A small network was trained on made-up records. Each row is its average activation on records with the value named, seen along a few directions.
Values that are neighbours, or in one group, have similar rows; names and order tell nothing.

Other fields shift rows strongly along one fixed direction, in all tables alike. That doesn't count.
To show where, the next rows are all for the same value of a field, averaged over different records:
[-0.27  1.07 -0.01 -0.11  0.47  0.01 -0.40 -0.37 -0.53  0.92 -0.03  0.47]
[-2.39  1.07 -1.24 -2.21  7.36  8.21 -0.67  4.65  1.43  1.81 -7.57  0.54]
[-1.53  1.06 -0.94 -1.49  4.35  4.53 -0.30  2.72  0.73  1.51 -4.33  0.68]
[-0.82  1.33 -0.30 -0.92  3.11  2.98 -0.28  1.42  0.23  0.97 -2.79  0.38]
[ 1.39  0.99  1.05  1.47 -4.60 -6.27 -0.23 -3.73 -1.80  0.27  5.42 -0.05]
[-0.01  1.24  0.01 -0.22  0.28 -0.09 -0.58 -0.22 -0.41  0.77  0.04 -0.10]
[ 0.72  1.10  0.55  0.64 -2.05 -3.23 -0.39 -1.83 -1.07  0.75  2.61 -0.09]
[ 1.91  1.21  1.16  1.66 -5.25 -7.46 -0.29 -4.17 -2.03  0.09  6.26 -0.44]

Field NAL:
veki: [-0.63  0.59  0.39 -0.58  2.22  1.39 -0.31  0.65  0.52  0.98 -0.79  0.13]
vupel: [ 0.21  1.38  0.28  0.52 -0.48  0.80 -0.42  0.01  0.18  0.65 -0.21  0.29]
kom: [-0.80  0.32 -0.30 -1.61  2.68  2.17 -0.75  0.99  0.87 -0.01 -0.74  0.04]
zavik: [ 0.93 -1.23 -0.05  1.35 -2.86 -1.92  0.80 -0.71  0.42 -1.42  0.31 -0.56]
zit: [ 0.04  0.73  0.55  0.45 -0.33 -1.23 -0.60 -0.58 -0.77  1.19  1.40 -0.59]
vamo: [-0.31 -1.65 -0.70  0.08  0.29  2.22  0.96  1.74  0.59 -1.51 -2.03  0.31]
kamur: [ 0.62 -2.33  0.09  0.74 -3.14 -3.06  1.47 -1.35 -0.61 -1.87  3.15  0.01]
losol: [-0.27 -2.32 -0.58 -0.65  0.90  0.79  0.81  0.84  0.67 -0.88  0.14 -0.03]
ped: [-0.14  0.63  0.72 -0.69  0.74 -0.38 -0.77 -0.43  0.10  0.07  1.42 -0.63]
kif: [ 0.32 -2.75 -0.54 -0.01 -0.99 -0.75  0.69 -0.06  0.05 -1.61  1.33 -0.26]
pesot: [ 1.29 -1.52  0.45  0.02 -1.40 -2.46  0.22 -1.12  0.00 -1.65  2.95 -0.57]
zup: [ 0.55  0.94  0.79  0.41 -2.32 -2.83 -0.34 -1.81 -0.84  1.18  1.78  0.23]
telep: [ 0.30  0.95  0.38  0.42 -1.23 -2.31 -0.27 -1.34 -0.89  0.87  1.81  0.14]
bariz: [ 0.00 -0.87  0.31  0.84 -0.75  0.98  0.18  0.30  0.31 -1.01 -1.74 -0.26]
tude: [ 0.09 -1.67 -0.68 -0.15  0.64  1.74  1.36  1.61  1.13 -1.43 -1.81 -0.57]
fami: [-0.34  0.82 -0.55 -0.20  0.82  1.94 -0.81  1.01  0.63  0.95 -2.73  0.73]
gedi: [-0.86 -1.08 -0.84  0.23  1.53  4.23  0.93  1.79  1.08 -1.59 -3.86  0.20]
The values of NAL form a ring.
Question: Going along NAL from zup by way of its neighbour telep, in what order are vupel, kom, kif, bariz met?
Answer: kom, kif, bariz, vupel
Question: Name the neighbours of tude, in listed order.
Answer: vamo, kamur
Question: Name the neighbours of veki, in listed order.
Answer: zit, ped
Question: Fewest steps between gedi and pesot?
Answer: 6

Field LOV:
nibur: [-1.08 -1.24  0.18 -1.41  1.99  1.73 -0.83  0.85  0.34 -0.58  0.89 -0.56]
tute: [-0.99  1.74 -1.63 -1.05  2.39  1.48 -0.40  0.30 -0.06  1.57 -1.81  0.70]
pake: [ 1.95  2.46  1.11  2.22 -6.64 -7.20 -0.26 -3.99 -1.91 -0.14  5.21  0.89]
beg: [ 1.64  1.01  0.99  3.49 -7.56 -7.27 -0.02 -4.20 -2.34 -1.01  5.00 -0.30]
sofes: [ 0.52  0.02  0.63  0.92  0.60  2.97 -0.52  0.18  1.06 -2.28 -3.72 -0.05]
tes: [ 0.30 -2.39 -1.29 -0.79  0.82  0.42  1.95  1.17  0.28 -1.13 -0.36 -0.38]
vode: [-1.02 -1.48 -0.50 -0.10  1.35  2.68  1.23  2.47  1.46 -1.76 -3.72 -0.18]
mipi: [ 0.09 -1.15 -0.20  1.74 -1.34  0.70  1.13  0.72  0.70 -1.15 -0.63 -0.35]
rofi: [ 0.19 -1.89 -0.04 -0.69 -0.14 -1.85  0.15 -0.46 -1.28 -1.44  3.44 -0.79]
kes: [-0.12  1.38 -0.37 -1.48  5.03  3.65 -1.11  2.23  1.25  1.72 -1.15  0.66]
ripuv: [ 1.38  0.36  0.08  2.03 -3.07 -1.68  0.83 -0.82 -0.04 -0.24 -0.54 -0.82]
pifup: [-0.29 -1.87 -0.94 -0.71 -1.42  1.82  1.88  0.35  1.06 -1.25  0.06  0.56]
turat: [-1.03  2.12 -0.30 -0.28  1.80  2.64 -0.70  1.29 -0.80  2.46 -3.18  0.62]
pasil: [-1.55 -2.57 -0.59 -1.05  4.45  3.42  0.72  2.24  1.28 -0.38 -2.36  0.41]
lef: [-0.85 -0.49  0.21 -2.54  4.24  3.32  0.11  1.44  1.36  0.64 -1.95 -0.44]
kizu: [ 0.61  2.07  1.58  0.93 -3.93 -5.60 -0.50 -3.98 -2.27  1.00  4.20  0.77]
zogo: [-0.49  0.19  0.16 -1.64  2.48  0.00 -0.89  0.46  0.70  0.62  0.67 -0.30]
todi: [ 1.63  0.95  0.83  1.66 -4.57 -3.28 -1.47 -1.68 -0.39  1.18  1.38 -0.08]
tev: [-0.90  0.79  0.10 -1.23  3.53  2.05 -1.31  1.41 -0.41  2.19 -1.43 -0.36]
The values of LOV form a ring.
Question: Going along LOV from kes by way of its neighbour zogo, in what order are beg, rofi, turat, tev met?
Answer: rofi, beg, turat, tev
Question: Name the neighbours of sofes, in listed order.
Answer: mipi, ripuv
Question: Name the neighbours of tes, in listed order.
Answer: pifup, pasil
